cols: C Y Z W K S E D
[ 25.6 -46.8  22.7 -18.6  32.4 -40.3  44.0   4.3] : k_445
[ -9.7  15.2 -18.5 -20.4  -3.6  14.3  25.1   7.3] : k_89
[ -9.7  15.2 -18.5 -20.4  -3.6  14.3  82.9 -13.8] : k_757
down: [-18.5 -18.5]  Z
down: [14.3 14.3]  S
down: [32.4 -3.6]  K
down: [-18.6 -20.4]  W
down: [-46.8  15.2]  Y

cols: J R A N L P F H M B
[ 11.3 -22.3 -48.6 -19.0   2.2  -0.8  12.8  53.6 -26.5  15.6] : k_602
[-92.7 -69.0 -20.9 -30.3 -32.5  78.4  -1.7   7.3  53.8 -57.1] : k_950
[ 22.4 -42.9 -68.6  10.9   5.1  -3.2  10.3 -51.3  24.7  15.8] : k_79
down: [-22.3 -69.0]  R
down: [  7.3 -51.3]  H
down: [-57.1  15.8]  B

cols: X Q U V
[  9.6 -45.5  41.5 -44.2] : k_455
[ 28.6   5.6  -4.1 -29.9] : k_955
[ 47.6  14.9 -25.6 -97.2] : k_988
down: [-45.5   5.6]  Q
down: [ 9.6 28.6]  X
down: [ -4.1 -25.6]  U
down: [41.5 -4.1]  U
down: [28.6 47.6]  X

cols: zunat masef pivo sameb Maz voro
[ 11.6   6.0  -1.8  16.3 -22.3  27.6] -> k_347
[ 31.5 -22.4   0.5   1.5  14.1 -18.9] -> k_460
[31.8 46.8 -2.9  1.2 52.7 20.5] -> k_366
[ 11.6   6.0  -1.8 -10.4 -36.3  71.2] -> k_258
[-87.7  23.1 -60.7 -27.1 -33.2  19.0] -> k_38
[  4.9 -35.7 -10.8 -10.1  64.8 -37.8] -> k_291
[ 11.6   6.0  -1.8 -10.4  -6.4  -1.0] -> k_544
[  8.0 -13.1  -4.2  -4.5  -7.7   7.0] -> k_660
[ 2.3 35.4 11.7 16.3  3.9 27.6] -> k_798
[-10.6  41.6  32.4  15.7  23.9  -1.2] -> k_559
down: [-1.8  0.5 -2.9]  pivo
down: [ 31.8  11.6 -87.7   4.9  11.6]  zunat
down: [ 46.8   6.0  23.1 -35.7   6.0]  masef

cols: Piz goz lage ruduk Memor dif vik voli libap
[-76.7  43.3 -92.8 -14.0  53.6  62.5 -73.0  41.9 -51.3] = k_476
[-65.7 -22.7  24.9 -18.8  64.1 -61.6 -75.7  22.6  43.0] = k_646
[ 57.4  67.8  46.1 -12.1  60.1  73.6 -17.8 -49.7 -16.4] = k_504
[-71.5  68.9   4.0 -29.2 -82.4 -22.0 -24.7  83.5 -31.6] = k_914
down: [67.8 68.9]  goz
down: [-61.6  73.6 -22.0]  dif

cols: bunod Dazu Mezi mozu ses nakir mak niviv Sino kopam
[  3.8  19.6  -4.2  -5.2 -15.1 -22.1  -2.7  -6.7 -13.6 -74.1] : k_408
[ 31.3 -43.2   0.9 -50.1  -4.7  -5.2 -25.2 -33.8  -8.5   8.4] : k_579
[ -3.9  30.9   3.4   3.2  -8.9 -14.5 -23.5  28.2   0.4 -61.5] : k_426
[ 33.0  -8.6  10.5 -52.5  -8.5 -17.4 -69.3  16.7   5.9 -15.5] : k_758
[-40.6 -11.3 -20.3  45.5   0.7  13.3  93.4 -58.5 -27.6 -37.5] : k_981
[ 26.9  -9.5   0.2 -41.1 -13.7 -21.8 -30.2 -16.3 -10.0 -39.3] : k_213
[ 15.5  11.7  -0.2 -22.9 -15.0 -24.0 -24.3  -1.9  -9.2 -61.3] : k_472
[ 35.5 -18.1   8.4 -56.4  -8.5 -16.5 -62.1   3.5   2.2 -10.1] : k_651
down: [ -6.7 -33.8  28.2  16.7]  niviv
down: [-50.1   3.2 -52.5]  mozu

